A small network was trained on invented records. Each row is its activation on one of them, seen along a few directions.
After each row come some of the record's fields: W, Z, C, T, K, J.
Not every record has every field; a missing one is written none.
Other fields move the rows too, some of them a lot.
(in the rows, 500 means zero)
Strong random noise was added to every row along 9 fixed directions; ignore it. To show where, here is one row again and again, with new noise each time:
[597 588 527 561 441 223 516 551 437 515 405 642 491 500 531 514 355 435
 639 566 433 313 357 373 445 552 408 450 580 584 491]
[311 502 586 547 481 237 454 657 479 451 566 609 542 517 499 530 505 415
 519 707 413 410 335 438 375 508 624 395 559 526 502]
[398 618 420 569 475 236 329 593 398 458 589 610 438 483 557 411 500 395
 519 566 459 323 217 272 493 539 383 490 524 535 543]
[237 461 629 381 505 739 407 401 499 619 585 443 507 384 541 504 679 571
 267 466 555 597 822 568 464 475 613 344 266 362 509]
[344 390 546 440 303 730 402 565 498 407 612 667 483 331 473 640 604 533
 232 361 401 652 517 204 446 591 494 331 218 397 647]
[539 640 477 517 428 625 512 288 485 562 508 395 469 395 496 536 495 616
 364 310 613 467 656 480 659 405 343 467 366 441 468]
[253 460 568 449 525 445 250 671 452 505 627 563 530 567 578 399 673 381
 572 644 444 487 334 395 369 565 569 380 509 524 565]
[591 533 339 460 434 621 427 404 457 492 465 543 519 407 488 602 357 357
 448 322 596 397 637 370 556 745 357 493 416 371 631]
[581 586 554 583 341 414 554 540 559 390 565 513 582 489 431 680 429 507
 529 495 424 437 349 392 491 489 462 356 561 523 519]
[395 278 684 446 355 692 541 684 636 354 556 569 716 552 377 788 534 429
 512 578 401 692 522 497 328 618 758 258 500 453 606]
[493 484 763 443 404 597 509 562 643 518 591 359 756 596 457 739 568 513
 661 579 430 527 596 625 329 504 662 186 603 513 483]

[533 466 492 492 461 422 435 506 377 645 311 440 629 591 511 617 435 625
 695 365 583 442 548 408 523 347 273 589 457 648 347]
W is w1, Z is none, C is c3, T is t2, K is k2, J is j1
[615 622 424 451 563 460 211 492 391 609 460 463 428 745 636 181 609 471
 727 438 601 414 342 375 585 486 319 587 516 642 537]
W is none, Z is z1, C is c1, T is none, K is none, J is none
[477 463 476 564 502 429 505 549 467 418 543 431 558 587 429 492 491 457
 609 601 498 508 318 555 552 440 503 534 592 588 495]
W is none, Z is z3, C is c3, T is t1, K is k3, J is j2
[202 443 673 405 504 698 301 637 570 440 719 405 649 580 513 440 816 522
 454 643 407 652 421 549 369 436 719 314 414 456 536]
W is w3, Z is none, C is c3, T is t2, K is k2, J is j2
[647 567 456 589 584 677 657 439 689 425 577 361 394 498 484 503 485 505
 539 514 577 675 411 663 607 439 545 579 729 447 507]
W is w3, Z is none, C is c2, T is none, K is none, J is none
[469 468 348 522 504 366 591 400 378 433 349 650 451 294 418 542 280 408
 271 486 553 401 676 505 584 633 520 641 306 352 508]
W is none, Z is z3, C is c3, T is t2, K is k2, J is j2
[366 391 409 621 482 578 636 483 601 225 604 448 572 552 260 689 431 496
 196 524 642 661 458 621 699 400 731 650 495 348 530]
W is none, Z is z2, C is c3, T is t2, K is k2, J is j2
[251 608 448 483 474 334 302 535 459 530 723 381 579 421 512 583 536 426
 489 577 456 296 471 372 389 543 443 425 508 455 492]
W is w3, Z is none, C is c3, T is t2, K is k2, J is j1
[464 471 461 486 729 414 398 598 461 568 455 564 444 683 556 208 568 381
 781 696 492 486 310 614 438 510 579 576 701 596 514]
W is w2, Z is none, C is c2, T is none, K is none, J is none
[586 664 519 464 575 363 412 484 415 677 514 401 516 523 638 353 491 471
 759 526 460 263 453 495 453 522 329 457 670 590 434]
W is none, Z is z2, C is c3, T is t2, K is k2, J is j2
[311 575 548 480 489 332 486 465 510 552 586 421 509 463 485 703 506 614
 309 417 587 418 681 441 470 410 584 541 439 467 402]
W is none, Z is z2, C is c1, T is none, K is none, J is none
[636 486 410 575 495 453 674 434 526 370 319 636 416 646 416 610 337 466
 420 369 651 579 482 495 590 490 556 736 502 442 504]
W is w3, Z is none, C is c1, T is none, K is none, J is none
[624 673 604 398 467 479 573 394 519 670 568 378 501 340 619 531 473 599
 514 521 379 324 767 572 374 517 482 263 490 479 459]
W is none, Z is z3, C is c1, T is none, K is none, J is none
[422 555 580 370 569 534 418 516 562 724 701 440 372 390 666 537 699 549
 565 439 382 568 619 402 318 535 422 374 519 468 496]
W is none, Z is z3, C is c2, T is none, K is none, J is none
[401 572 408 581 495 346 555 513 544 533 741 486 332 232 531 669 480 541
 295 420 491 434 530 287 503 448 431 589 548 458 409]
W is none, Z is z2, C is c2, T is none, K is none, J is none
[448 384 453 534 419 555 550 542 549 456 560 427 621 434 434 728 436 432
 563 445 501 543 594 489 481 518 542 503 559 535 472]
W is w1, Z is none, C is c2, T is none, K is none, J is none
[583 549 503 414 466 569 368 564 589 496 644 449 544 572 553 613 533 389
 605 473 411 442 465 431 353 694 526 388 596 494 604]
W is w1, Z is none, C is c1, T is none, K is none, J is none
[503 554 286 628 468 447 467 585 431 369 567 610 243 483 511 292 563 483
 450 433 505 544 109 260 714 433 245 757 489 568 565]
W is none, Z is z2, C is c3, T is t1, K is k3, J is j2
[583 477 319 536 496 562 443 493 457 418 423 573 432 548 496 513 456 483
 450 362 591 568 426 388 637 566 402 640 492 499 587]
W is w2, Z is none, C is c1, T is none, K is none, J is none
[253 287 587 427 602 546 570 562 443 605 436 496 458 487 541 415 621 612
 498 574 522 693 577 617 500 252 581 558 449 581 357]
W is none, Z is z3, C is c3, T is t2, K is k1, J is j2
[607 469 531 357 595 786 440 406 502 607 471 567 375 419 635 292 565 430
 491 533 426 536 658 599 433 663 493 420 469 429 608]
W is w1, Z is none, C is c3, T is t2, K is k2, J is j1
[378 334 505 488 491 609 437 659 542 355 524 570 614 577 431 592 506 357
 500 585 495 607 447 501 436 643 654 448 507 446 633]
W is w3, Z is none, C is c3, T is t2, K is k2, J is j1
[571 552 547 514 437 427 574 550 660 441 627 367 775 518 419 796 360 364
 633 631 401 373 534 618 348 661 634 267 764 440 523]
W is w1, Z is none, C is c3, T is t2, K is k1, J is j1
[518 343 573 518 479 552 463 646 502 419 456 882 190 540 592 233 627 559
 479 466 323 774 229 206 473 474 464 600 437 622 571]
W is none, Z is z2, C is c2, T is none, K is none, J is none
[278 534 403 588 509 415 484 546 448 344 570 377 612 448 357 473 481 420
 417 667 495 420 403 590 585 455 607 509 488 450 528]
W is w1, Z is none, C is c3, T is t1, K is k3, J is j2
[570 365 521 534 365 655 640 518 479 435 383 403 662 529 384 598 484 619
 694 427 461 687 404 483 614 357 388 527 509 658 434]
W is none, Z is z3, C is c3, T is t1, K is k3, J is j2
[687 640 584 489 462 455 523 406 482 606 363 428 611 568 533 470 455 594
 707 452 507 364 505 532 516 415 374 473 527 629 397]
W is w3, Z is none, C is c3, T is t2, K is k2, J is j2
[580 422 755 418 541 626 455 531 537 604 377 574 447 776 613 392 732 606
 696 477 525 723 450 549 402 394 579 462 573 676 462]
W is w1, Z is none, C is c1, T is none, K is none, J is none
[371 519 431 510 484 464 229 598 387 459 592 525 418 541 577 236 684 475
 596 505 443 556 116 269 599 438 331 561 446 594 527]
W is none, Z is z1, C is c3, T is t2, K is k1, J is j2
[586 386 607 565 424 600 774 570 613 383 524 505 371 533 450 551 589 645
 493 509 434 799 293 473 547 256 581 478 603 614 438]
W is none, Z is z3, C is c1, T is none, K is none, J is none
[620 480 720 590 460 257 870 511 640 450 411 586 480 463 447 665 423 669
 445 595 390 495 422 603 371 378 693 400 621 492 426]
W is none, Z is z1, C is c2, T is none, K is none, J is none
[488 698 539 510 546 339 458 358 427 574 476 530 323 451 614 291 590 655
 361 513 472 347 455 492 555 369 466 526 403 542 429]
W is w1, Z is none, C is c1, T is none, K is none, J is none
[414 366 465 357 622 805 539 364 435 625 412 376 486 401 526 408 546 522
 456 432 625 607 857 697 562 488 486 558 383 450 494]
W is none, Z is z3, C is c3, T is t1, K is k3, J is j2
[545 627 581 485 527 315 536 446 535 570 536 550 497 490 550 663 449 466
 381 519 478 374 694 555 334 618 644 374 559 398 514]
W is w2, Z is none, C is c1, T is none, K is none, J is none
[275 519 618 464 555 422 470 424 415 671 459 421 511 506 560 437 566 606
 410 582 528 435 765 599 477 347 626 440 325 481 401]
W is w3, Z is none, C is c1, T is none, K is none, J is none
[173 263 579 412 498 650 346 616 325 617 452 745 355 433 582 324 724 627
 279 430 473 738 561 302 447 469 500 573 131 531 507]
W is none, Z is z1, C is c3, T is t1, K is k3, J is j2
[739 612 602 599 271 468 576 547 581 389 548 436 661 581 424 722 458 642
 687 422 361 477 225 309 462 382 320 370 615 658 450]
W is w3, Z is none, C is c3, T is t1, K is k3, J is j1
[192 477 524 453 568 464 433 537 468 494 655 579 404 296 528 351 650 415
 233 727 366 470 573 560 383 580 690 405 379 404 573]
W is w2, Z is none, C is c3, T is t1, K is k3, J is j2
[651 204 528 383 522 877 657 493 463 556 136 646 426 499 502 356 469 552
 596 395 527 824 682 506 565 523 438 629 394 568 555]
W is none, Z is z1, C is c3, T is t1, K is k3, J is j2
[676 588 811 489 530 525 632 455 494 583 326 571 424 428 620 179 578 676
 603 707 224 491 459 675 447 339 555 324 461 635 446]
W is w3, Z is none, C is c3, T is t1, K is k3, J is j2
[359 480 452 386 465 431 358 426 364 735 444 446 532 417 560 659 527 671
 383 225 655 451 786 281 504 368 263 578 273 512 350]
W is none, Z is z3, C is c3, T is t2, K is k1, J is j2
[717 473 394 499 399 665 492 357 447 483 306 539 463 436 545 385 408 572
 540 354 511 485 561 468 598 543 292 554 397 504 544]
W is w1, Z is none, C is c2, T is none, K is none, J is none

Which values does each new row have?
[526 487 506 569 331 539 484 511 556 343 580 439 615 609 398 708 581 573
 517 380 496 552 376 374 555 425 469 450 490 543 477]
W is w1, Z is none, C is c1, T is none, K is none, J is none
[701 609 886 376 469 459 632 390 493 740 318 737 275 332 697 399 492 719
 427 549 227 441 787 541 229 526 575 220 337 531 463]
W is w1, Z is none, C is c1, T is none, K is none, J is none
[473 535 487 442 412 505 277 552 449 491 619 431 633 535 506 568 550 465
 553 433 463 417 406 346 472 580 412 414 426 511 576]
W is none, Z is z1, C is c3, T is t2, K is k2, J is j2
[417 471 697 569 537 301 565 561 633 494 476 397 591 742 417 578 543 629
 629 617 535 577 412 678 461 289 712 563 708 608 375]
W is none, Z is z2, C is c2, T is none, K is none, J is none
[429 591 526 547 635 466 469 361 470 695 481 227 476 673 567 335 668 672
 661 504 699 524 490 697 672 108 359 649 618 676 255]
W is w1, Z is none, C is c3, T is t2, K is k2, J is j1
[442 553 533 568 453 360 602 542 541 480 575 345 628 575 438 636 494 619
 603 491 541 504 369 566 547 271 471 488 591 612 334]
W is none, Z is z3, C is c3, T is t2, K is k1, J is j2
[582 553 471 607 467 409 572 449 534 413 542 426 543 512 400 650 413 513
 419 448 552 439 510 499 592 456 475 577 560 448 446]
W is none, Z is z2, C is c3, T is t1, K is k3, J is j2
[668 530 582 448 553 928 569 342 627 488 469 376 462 613 492 407 616 594
 511 406 587 754 678 776 586 471 597 448 509 440 495]
W is w2, Z is none, C is c1, T is none, K is none, J is none
[541 384 476 381 504 750 502 410 482 636 429 479 533 384 504 550 520 467
 540 386 587 531 814 560 444 583 517 491 403 455 497]
W is w2, Z is none, C is c2, T is none, K is none, J is none
[422 648 342 633 401 509 404 509 464 246 794 456 391 369 448 382 618 550
 235 482 385 522 105 320 700 392 371 498 383 453 624]
W is none, Z is z3, C is c3, T is t1, K is k3, J is j2
[273 552 331 572 508 352 426 492 419 430 568 489 475 457 437 525 441 466
 332 490 611 389 441 418 579 445 448 648 399 439 473]
W is w3, Z is none, C is c3, T is t2, K is k2, J is j1
[663 383 525 517 483 443 635 576 537 380 298 627 595 695 401 735 281 364
 656 490 557 513 507 547 402 641 653 565 631 493 532]
W is w3, Z is none, C is c1, T is none, K is none, J is none
[574 417 455 474 415 623 485 515 493 389 389 573 583 595 439 642 401 462
 535 445 521 551 566 416 515 647 523 493 426 427 588]
W is w3, Z is none, C is c1, T is none, K is none, J is none
[485 548 521 410 534 561 451 407 408 610 478 584 286 434 645 314 614 642
 410 394 493 531 537 426 527 473 409 517 337 541 498]
W is none, Z is z3, C is c1, T is none, K is none, J is none
[350 565 416 611 493 360 450 536 519 422 665 352 585 570 439 572 545 510
 485 549 550 448 278 504 610 312 482 539 634 552 432]
W is w1, Z is none, C is c3, T is t2, K is k1, J is j1
[480 450 518 383 498 695 260 505 404 643 485 351 618 600 562 481 596 504
 745 380 527 459 552 420 442 503 303 476 446 602 484]
W is w3, Z is none, C is c3, T is t1, K is k3, J is j1
[333 533 678 472 525 330 448 562 503 513 676 606 481 374 570 496 566 463
 298 735 295 396 545 536 309 591 734 323 449 360 528]
W is none, Z is z2, C is c3, T is t2, K is k2, J is j2
[813 478 498 582 274 779 661 545 699 292 639 450 640 547 311 758 467 548
 532 359 392 725 339 409 548 460 518 369 583 436 646]
W is none, Z is z1, C is c2, T is none, K is none, J is none
[168 598 561 558 603 199 434 490 470 572 631 316 446 583 522 364 717 670
 389 608 595 505 383 572 583  54 540 584 477 592 258]
W is none, Z is z3, C is c3, T is t2, K is k1, J is j2
[310 507 475 480 399 322 266 696 428 555 671 512 540 496 557 627 620 520
 558 345 458 402 325 124 419 474 290 493 466 592 435]
W is none, Z is z2, C is c3, T is t2, K is k1, J is j2
[148 325 572 305 541 681 304 642 389 601 668 656 382 329 665 339 777 518
 289 575 321 636 619 346 305 580 645 343 278 437 591]
W is none, Z is z3, C is c1, T is none, K is none, J is none
